These are the activations of a small neural network, seen along a few directions. Each row is one input.
In each table, some parts of the input vary, and every possible input appears once, in random order.
Descriptions start from the smaller parts, as in this example, which fits no table here: one of 6 places along a line, together with either a single point or one of 9 places along a line or (one of 3 separate values, together with one of 8 places around a ring).
Shared parts are said once, and a part with two or three values counts as separate values.
(in the rows, 128 means zero)

Other details of the inputs shift rows strongly along two fixed directions, in all tables alike. That doesn't count.

A family of inputs:
x1: [ 87 189 102 157  63 196 165 134 131 141 121]
x2: [135  53 123  75 166  70  94 114 152  93 112]
x3: [100  62 124  65 118 115 111 143 122 111 113]
x4: [108 101 133 112 147 101 112 124 139 115 136]
x5: [ 91 137 112 125  79 186 173 151 123 106  94]
x6: [110 184 127 162 119 138 132 118 154 136 152]
x7: [165 217 148 228 126 132 135  99 143 147 156]
x8: [135  47 136  71 147  95 115 134 104 139  90]
x9: [126 112 109 101 147  92 113 134 142 135 147]
x10: [158 187 146 227 144 145 110 119 134 143 163]
x11: [171 154 139 139 144 116 129 110 127 129 136]
x12: [151 113 137 163 208  34  65  73 175  97 190]
x13: [177  75 154 115 194  57  93 112 133 112 128]
x14: [123 195 129 215 128 129 142  98 166 142 190]
x15: [154  86 129  63 147 106 121 124 115 140 106]
x16: [158 144 159 182 148 114 134  96 142 135 146]
x17: [202 131 163 154 198  58  82  84 141 105 168]
x18: [152 122 137 113 133 129 140 132 108 120 115]
x19: [113  56 113  77 142  92  98 128 132 104 113]
x20: [198 117 170 163 203  54  83  75 143 102 172]
x21: [126  51 127  78 136 138 107 171  87 141  89]
x22: [121 202 141 212 109 136 126  86 174 127 182]
x23: [138 207 138 218 124 121 114 100 166  99 183]
x24: [ 91 142 100 120  88 171 168 176 105 129 122]
x25: [128  54 132  67 130 117 131 161  87 131  77]
x26: [157 173 144 169 130 134 143 106 137 154 135]
x27: [112 102 118  70  90 167 159 164  89 171  71]
x28: [154 109 133  74 134 127 126 135  98 133 110]
x29: [ 92 126 110 115 122 138 134 127 131 134 134]
x30: [120  49 135  79 138 136 109 158  97 153  94]
x31: [ 93 213 113 200  91 184 165 134 128 121 152]
x32: [160 176 150 159 126 142 137  94 128 147 148]
x33: [ 79 126 110 123  89 172 172 157 112 140 126]
x34: [126 138 131 130  95 166 161 160  92 144  93]
x35: [111  81 129  58  93 179 175 169  72 131  71]
x36: [121  64 129  75 168  72  90 140 128  96 124]
x37: [ 74 193  97 142  67 208 178 159 110 140 121]
x38: [ 95  80 109  81 118 135 146 174 104 121 116]
x39: [165  84 156 106 168  89 106  98 121 121 137]
x40: [101 232 132 219  92 182 162 129 144 121 157]
x41: [ 86 102 118  73  58 205 189 170  73 178  58]
x42: [193 129 148 173 205  60  51 104 154 138 168]
x43: [120  62 114  80 174  72  90 134 124  96 131]
x44: [131 160 144 159 104 169 168 117 122 160 118]
x45: [168 151 141 146 147 111 125 118 130 138 130]
x46: [ 94 164 101 115  64 197 176 161 125 124  88]
x47: [ 83  92 101  87  88 165 147 165 103 108  90]
x48: [150 131 133 154 164  78 101  81 185 107 151]
x49: [ 80 208 127 203  52 209 177 135 124 118 144]
x50: [121 149 139 158 151  98 108 100 166 126 162]
x51: [133 199 116 197 121 127 116 104 164 112 161]
x52: [127  87 102  72 153  85 106 158 127 123 132]
x53: [102  97 110  56 124 123 119 168 115 122 100]
x54: [182 128 133 161 199  35  67  83 188  73 165]
x55: [107 136 115 105 101 138 123 134 138 129 130]
x56: [154 104 143 109 148 107 126 101 127 139 126]
x57: [147 152 120 147 146  98 110  94 179 112 141]
x58: [137  78 141  86 136 124 139 124 104 131 108]
x59: [142 180 142 179 107 166 164 133 113 139 123]
x60: [140 115 119 101 146  80  81 127 146 103 146]
x61: [120  85 128  99 123 156 120 151 104 171 101]
x62: [157  97 149  96 150 107 117 103 118 138 127]
x63: [108  76  97  67 116 123 116 163 112 101  93]
x64: [ 94 236 113 210  90 186 164 110 149 145 164]
x65: [111 108 119  92  97 186 138 172  93 178  87]
x66: [ 85 137 107 125  79 172 153 135 129 135 113]
Description of these inputs: one of 6 places around a ring, together with either a single point or one of 4 places along a line or one of 6 places along a line.
The inputs of x65 and x21 match in every part but the place on the ring of 6. If x64 is changed in the same way as x65 into x21, which row does it become? -> x43
List by row number the other rows that have the place on the ring of 6 in common with x10. -> x17, x18, x23, x24, x31, x34, x40, x54, x59, x63
Which other rows does x25 become when the place on the ring of 6 takes its other values? List them by row number. -> x7, x8, x27, x34, x41

A family of inputs:
x67: [150 112 143 137 176  68  94 117 142 160 155]
x68: [111 148  95  89  72 196 162 170  94 139  89]
x69: [155 170 144 155 135 105 130  95 152  89 145]
x70: [104 157 114 175 107 165 148 154 121 119 140]
x71: [128  57 139  85 152 121 117 124  99 153 116]
x72: [143 165 156 168 111 160 168 139  96 143 122]
x73: [147 165 126 154 137 101 136  93 160  99 154]
x74: [102 142 135 164 130 111 105  87 171 115 176]
x75: [121 148 105 103 116 133 100 144 139 148 128]
x76: [122 160 133 163 116 159 172 133 109 167 129]
x77: [122 144 122 182 151 120  94 110 145 119 166]
x78: [167 137 139 113 127 140 146 117 107 158 117]
x79: [138 110 135 121 130 130 157 145  95 149 116]
x80: [149  94 122  60 167  48  75  95 173 115 142]
x81: [168  97 155 151 182  82 113 109 126 131 155]
x82: [ 73  35 106  24 106 143 143 148 102 114  86]
x83: [142 164 167 189 117 168 163 128 104 137 136]
x84: [ 96  55 102  30 109 119 159 166 101 104  82]
x85: [ 89 119  91 104 109 152 143 177 107 134 105]
x86: [116 141 111 110 122 125 146 116 146 117 125]
x87: [171 132 129 112 157  73 111  80 160  97 148]
x88: [118 182 117 133  93 165 168 101 145 130 126]
x89: [121 156 123 166 144  95 137  97 163 108 159]
x90: [ 91  88 109  71 128  91 121 143 145 120 122]
x91: [ 65  38  94  27 107 145  95 191  96 139  90]
x92: [167 179 158 146 106 172 159 116 102 152 116]
x93: [124 134 136 125 118 118 149 128 126  90 122]
x94: [153 164 142 162 150 109 109 107 148 170 157]
x95: [150 150 139 104 111 131 142 106 131  99 116]
x96: [157 132 133 204 132 125  86 106 172 124  99]
x97: [ 81  45  90  40 125 140 122 194  93 126  85]
x98: [ 84 115 105 121 119 139 106 170 132 138 134]
x99: [ 96 117 121 128 127 129 148 120 143 110 137]
x100: [108 104 114 123 119 148 120 150 107 114 126]
x101: [165 160 141 164 159 112 127  98 138 158 147]
x102: [161 174 132 167 145 111 103 126 138 103 144]
x103: [153 114 141 152 175  81  82 133 135  88 151]
x104: [138 102 135 139 168  70 114  99 158  84 162]
x105: [111 168 107 169 106 152 151 155 119 122 134]
x106: [108 158 149 163  89 172 159 109 124  94 136]
x107: [118 142 138 178  77 175 153  99 164 121  77]
x108: [123 179 105 156 103 161 145 148 124 125 128]
x109: [177 159 146 167 155 110 131 103 130 145 149]
x110: [ 98 151 131 163  90 170 166 107 131 104 144]
x111: [113 112 142 116 115 134 150 133 121  86 119]
x112: [162 147 138 127 137 136 136 104 122 168 125]
x113: [129 136 123 136 128 123 122 159 111 105 119]
x114: [164 137 113 122 172  81  79 107 153 125 146]
x115: [112 176 161 180  65 233 191 137  78 151 116]
x116: [132 117 100 101 153 103  99 144 135 125 124]
x117: [168  92 158 148 176  89 102  93 122 132 156]
x118: [159  92 154 152 116 150 125 114 135 161  66]
x119: [155 152 126 114 122 136 115 137 116 114 113]
x120: [116  56 140  78 143 116  98 135 107 165 123]
x121: [ 91 127  98 116 116 126 111 171 131 141 129]
x122: [109 144 100 115 120 127 101 156 141 141 131]
x123: [121 158 144 186 122 166 164 121 118 161 144]
x124: [125  80 130  97 138 120  92 152 101  97 115]
x125: [135 179 137 139  99 171 147 120 124 189 130]
x126: [116  65 127  87 177  45  77 113 171 101 156]
x127: [130 143 141 101  82 196 181 164  73 153  80]
x128: [115  61 136  80 150 108 109 150 113 164 122]
x129: [133 131 122 114 158  64  90  99 180 114 158]
The inputs of x115 and x106 match in every part but one. If x81 is changed in the same way as x115 into x106, which row does it become? -> x104
The inputs of x103 and x83 match in every part but one. If x96 is changed in the same way as x103 into x83, which row does it become? -> x118
What do these inputs look like to the network? -> one of 3 separate values, together with either a single point or (one of 4 places along a line, together with one of 5 places along a line)
Start at x74 and move only the place on the line of 5, one step at a time. The first step leads to x126. Which rows follow, in order? -> x90, x129, x80

A family of inputs:
x130: [ 80  81 128 123 110 168 140 175  95 126 117]
x131: [155 113 137 135 131 128 110 132 109 153 114]
x132: [159  78 135  68 168  93 115 103 131 125 111]
x133: [164 192 145 181 140 121 156 100 142 120 151]
x134: [ 96  92 139 106 101 147 150 138 113  80 110]
x135: [146 123 159 182 143 127 149 100 127  93 138]
x136: [132  72 112  87 145 105  82 161 126 144 116]
x137: [121  99 140 111 115 147 137 144 104 168  91]
x138: [187 123 141 149 161  87 105  94 149 114 132]
x139: [151  98 118  64 133 134 137 145 100 116  82]
x140: [129  48 154 110 151 116 117 142  86 119 112]
x141: [111 135 122  89  87 149 161 129 120 120 121]
x142: [ 83 162 124 208 103 162 152 125 141  94 157]
x143: [141 140 113 154 172  57  89  90 168 111 185]
x144: [140 127 143 133 137  92 112  97 165 108 132]
x145: [119  97 106  74 136 133 103 176 105 140 108]
x146: [ 52 157  97 135  54 207 183 164 123 147  97]
x147: [114 158 100 138 126 129 119 136 137 110 133]
x148: [115  79  93  80 138  92  90 146 138 111 112]
x149: [133 121 126  95 113 165 135 163  78 153  89]
x150: [137 102 141 101 144 128 116 118 111 163 117]
x151: [109 142 124 136 128 149 120 131 136 160 144]
x152: [110 195 136 224 110 162 138 121 159 166 160]
x153: [132 121 116 131 179  68  78  90 173 112 167]
x154: [126  91 115  66 101 127 121 143 125 106  91]
x155: [ 76 172  96 126  78 173 171 164 118 131 119]
x156: [124 119 133 113 102 163 170 133 121 141  86]
x157: [124 117 134  90 115 148 150 163  82 159  98]
x158: [124 119 119 122 138 119 115 140 125 152 152]
x159: [145 146 142 131 146  98 108  81 166 109 153]
x160: [162 137 141 119 169  50  97  99 162  88 158]
x161: [171 136 135 120 169  68  83  98 157  84 147]
x162: [145 202 147 211 110 162 155 100 122 167 168]
x163: [147 170 135 159 110 154 173 103 123 136 141]
x164: [120 217 132 211 118 152 144 135 142 153 173]
What do these inputs look like to the network? -> one of 5 places around a ring, together with either a single point or one of 6 places around a ring
The inputs of x131 and x138 match in every part but the place on the ring of 5. If x140 is changed in the same way as x131 into x138, which row does it become? -> x135
List by row number the other rows that have the place on the ring of 5 in common with x148. -> x142, x143, x146, x147, x153, x155
Which other rows does x149 become when the place on the ring of 5 takes its other values? List them by row number. -> x139, x145, x147, x161

A family of inputs:
x165: [149  80 114  38 155 106 105 148 103 143  87]
x166: [150  32 126  30 138 104 119 146  85 114  70]
x167: [ 90  36  76  34 142 105  95 172 121 133  97]
x168: [162 219 137 201 121 143 135  94 148 158 158]
x169: [162 156 161 153 141 128 146 100 135 133 141]
x170: [ 45 178  82 117  28 235 225 157 121 133  92]
x171: [ 94 176 123 145  58 243 184 169  79 184 102]
x172: [140  63 108  88 209  12  38 132 153  98 175]
x173: [114 112 121 149 164  74 102 126 146  92 177]
x174: [172 164 142 164 148 105 116  99 146 150 150]
x175: [118  85 130  72  81 178 175 159  74 133  65]
x176: [105  83 125  39  81 169 179 160  79 151  63]
x177: [140  94 128  60 121 151 141 165  94 151  87]
x178: [130 200 150 179  74 186 188 110 128 149 126]
x179: [105 159 120 139  94 202 156 159  86 177 103]
x180: [135 137  92 130 159  78  95 108 180 112 157]
x181: [ 82 183 123 158  86 156 147 102 163 100 155]
x182: [112 185 145 204 100 199 173 128 105 158 132]
x183: [180 149 173 226 176  83 100  77 156 135 179]
x184: [125 116 133 122 106 159 133 154 100 172 106]
x185: [195 114 140 108 196  57  71  96 149 128 149]
x186: [173  76 151 133 197  54  79  98 132 129 147]
x187: [ 84  88 119 104 125 119 122 166 131 115 111]
x188: [137 210 131 234 135 107 125  86 171  67 199]
x189: [119  80 134 133 183  54  60 100 171  87 174]
x190: [167 127 138 152 167  89  86 111 131 154 151]
x191: [136 190 141 161 114 160 165 101 125 141 125]
x192: [110 167 126 150 121 104 131 116 172 101 140]
x193: [193  95 163 136 186  76 100  99 130 100 135]
x194: [104  81 114  78 123 109 116 155 132  81  93]
x195: [148 205 116 202 163  67  91  92 185  95 212]
x196: [192  85 174 165 223  42  74  89 149 122 170]
x197: [ 66 115  85  47  70 172 154 198 112 130  71]
x198: [126  58 125   4 118 139 147 154  87 136  70]
x199: [ 75 128  86 113  65 197 184 152 118 104  92]
x200: [141 242 149 223  89 176 182  83 141 148 152]
x201: [156  30 140  40 135 103 121 148  93 114  72]
x202: [ 91 252 119 222  78 168 180 105 157 103 184]
x203: [116  65 120  58 119 142 126 171  81 171  85]
x204: [119 158 131 138  82 205 181 137  88 130  89]
x205: [129  53 118  87 199  26  22 115 170 100 165]
x206: [ 66  63  88  76 112 147 145 169 115 127  97]
x207: [108 144 128 160 118 126 112  98 161  72 154]
x208: [168 220 163 240 116 169 157  80 139 117 163]
x209: [ 89 159 137 151  59 244 203 162  78 167 100]
x210: [122 217 122 213 126 118  98  83 195 107 198]
x211: [128 116 121 138 178  53  62 133 167 119 154]
x212: [135  73 119  33 110 137 133 166  94 157  73]
x213: [147  32 144  75 171  79 100 138 103 139 107]
x214: [149 148 149 174 143 143 123 130 119 161 144]
What do these inputs look like to the network? -> one of 5 places around a ring, together with either one of 4 separate values or one of 6 places around a ring
The inputs of x186 and x166 match in every part but the place on the ring of 5. If x187 is changed in the same way as x186 into x166, which row does it become? -> x194
The inputs of x177 and x214 match in every part but the place on the ring of 5. If x165 is changed in the same way as x177 into x214, which row does it become? -> x179
Start at x178 and move only the place on the ring of 6, one step at a time. The first step leads to x169. Which rows follow, in order? -> x198, x191, x200, x176
Which other rows does x205 become when the place on the ring of 5 takes its other values? List them by row number. -> x181, x189, x207, x210
